Each row below holds a small network's activations on one input, seen along a few directions.
Each table varies a few parts of the input and shows all the possible inputs, shuffled.
Descriptions start from the smaller parts, as in this example, which fits no table here: one of 4 places along a line, together with either a single point or (one of 2 separate values, together with one of 5 places around a ring) or one of 11 places along a line.
Shared parts are said once, and a part with two or three values counts as separate values.
(in the rows, 128 means zero)

Other details of the inputs vary at random and push rows far along two fixed directions, the same in every table; ignore that.

Table:
R1: [129 173 102 142 125 158 139 172 159  97 132 141 123 126 161 147]
R2: [ 99  75 189 107 136  86 138  88  95 128 137 105 155 118  74  92]
R3: [191 107  90 114 118 121  76 104  84 174  70 177  71 125 180 168]
R4: [158 139  95 128 118 144 110 131 122 135 106 171  94 125 176 153]
R5: [146 230  64 157 156 152 119 208 161  90 135 108 127 147 129 186]
R6: [ 82  65 193 110 113 108 152  93 113 123 141 120 148 108 106  76]
R7: [144 181  94 138 138 133 128 161 151 114 129 133 125 136 132 154]
R8: [200  79  94 105 118 118  50  89  47 189  47 165  52 126 182 177]
R9: [ 89  76 189 106 116 107 150  85 112 122 140 128 144 111 100  73]
R10: [ 90 143 153 131 150 114 149 148 134  99 161  79 167 131  65 111]
R11: [101  72 188 107 136  90 141  90  94 129 140 107 157 117  73  91]
R12: [193  81 107 103 110 131  83  86  74 180  63 192  68 122 191 157]
R13: [189  79 103 106 103 140  84  87  75 172  63 199  64 116 203 150]
R14: [ 99  72 186 104 121  95 143  82 104 139 137 126 143 117  94  86]
R15: [109 141 142 127 138 115 148 137 140 112 152 115 153 126  90 111]
R16: [ 85 146 162 127 136 118 169 138 156  95 168 105 168 128  82  96]
R17: [ 95  57 176 127 108 120 135  68 130 165 137  90 147 132 110  72]
R18: [132 214  77 158 134 177 151 207 185  81 148 138 132 134 162 161]
R19: [142 221  74 159 159 142 129 200 166  91 150 118 140 143 126 182]
R20: [ 79 130 149 154 126 135 158 127 180 129 177  71 172 141  96  89]
R21: [136 206  63 178 132 183 136 185 206 124 154 100 139 158 158 155]
Each input here is: one of 3 separate values, together with either a single point or one of 6 places along a line.
Changing only the choice among 3 separate values turns R20 into R17. The same change can be made to R8. Which row results?
Answer: R5

Table:
R22: [195 162  64 121 125 143  82 150 102 142  70 181  65 130 196 197]
R23: [116 203 106 148 148 140 146 189 164  79 158 112 145 134 114 153]
R24: [114 196 101 162 133 165 163 182 197  91 171 121 154 138 141 136]
R25: [199 150  54 136 105 174  93 138 135 158  77 193  65 133 227 182]
R26: [168  39 142  93 110 113  77  65  44 183  60 149  79 120 156 133]
R27: [116 208 102 143 144 142 145 188 166  83 150 112 140 135 108 142]
R28: [192 153  58 130 114 155  84 146 116 152  75 188  64 130 215 190]
R29: [ 96  89 186 110 141  91 144 102  98 115 146 109 161 115  67  96]
R30: [ 88  83 188 112 135 101 144 103 104 121 143  94 155 118  75  88]
R31: [131 209  91 151 160 143 143 197 159  86 155 106 154 143 103 163]
R32: [175  51 146  81 119  89  85  65  38 175  65 184  82 109 148 139]
R33: [ 84  87 188 111 131 100 142 101 105 114 142  99 154 116  76  89]
R34: [ 99  85 185 111 144  92 145 104  98 121 147 105 162 117  65  94]
R35: [ 80  75 189 123 115 124 161  90 136 127 157 108 165 119 101  68]
R36: [130 215  97 140 154 134 146 192 160  82 154 123 147 134 101 152]
R37: [161  41 139  95  95 116  86  58  63 186  66 171  73 112 170 113]
R38: [ 98  86 182 117 141  85 139  97 112 135 147  87 166 125  63  96]
R39: [ 80  81 176 124 119 105 144  84 131 147 156  90 155 129  81  70]
R40: [ 82  72 187 123 116 128 162  92 135 132 156  94 167 125  96  65]
R41: [127 215  98 141 155 132 148 193 163  78 158 127 148 133 101 159]
R42: [108 196  98 159 139 156 148 185 180  88 163 110 150 135 127 143]
R43: [ 98  93 178 112 139  86 140  89 109 138 152  98 160 128  57  87]
R44: [119 195  90 174 133 167 152 178 211 114 166  96 156 152 142 141]
R45: [163  31 141 103 103 121  83  61  60 190  70 161  80 114 174 123]
R46: [ 79  77 191 118 115 113 165  88 137 124 155 114 162 120 103  67]
R47: [206 164  58 125 138 135  82 150  99 139  76 187  74 131 191 206]
R48: [114 204  97 156 129 168 163 181 198  92 162 119 148 139 134 126]
R49: [159  39 141  95  95 113  87  58  65 183  69 176  73 110 171 120]
R50: [ 80  78 182 129 113 117 158  77 148 150 163  93 163 133  90  60]
R51: [118 208  93 154 147 140 137 177 175 104 159  94 144 150 105 147]
R52: [199 153  55 140 127 147  68 142 115 164  70 147  72 144 195 199]
R53: [194 158  63 122 122 146  80 146 106 142  71 178  63 130 193 193]
R54: [129 209 100 148 159 132 147 194 159  78 161 123 151 134 107 163]
R55: [ 79  78 188 119 120 105 153  97 121 121 155 108 156 113  91  76]
R56: [167  26 145 105  97 134  94  54  74 195  74 167  85 118 186 115]
R57: [112 196  93 160 140 162 149 190 180  93 162  98 152 142 124 141]
R58: [191 148  58 136 116 153  83 141 118 150  76 183  67 131 217 188]
R59: [ 84  89 190 107 131  90 147  99 108 112 143 106 152 116  79  87]
R60: [112 203 102 154 131 162 165 186 198  91 165 129 151 139 140 136]
R61: [ 81  75 180 129 120 104 143  91 134 144 152  79 162 126  86  76]
What do these inputs look like to the network?
Answer: one of 4 places along a line, together with either one of 2 separate values or one of 8 places along a line
Changing only the place on the line of 4 turns R29 into R33. The same change can be made to R38. Which row results?
Answer: R52
Which other rows does R23 become when the place on the line of 8 takes its other values? List them by row number.
Answer: R22, R26, R27, R30, R33, R53, R59
List by row number the other rows that have the place on the line of 4 in common with R24.
Answer: R25, R35, R40, R44, R46, R48, R50, R56, R60
List by row number the other rows that have the place on the line of 4 in common with R28.
Answer: R37, R39, R42, R45, R49, R55, R57, R58, R61
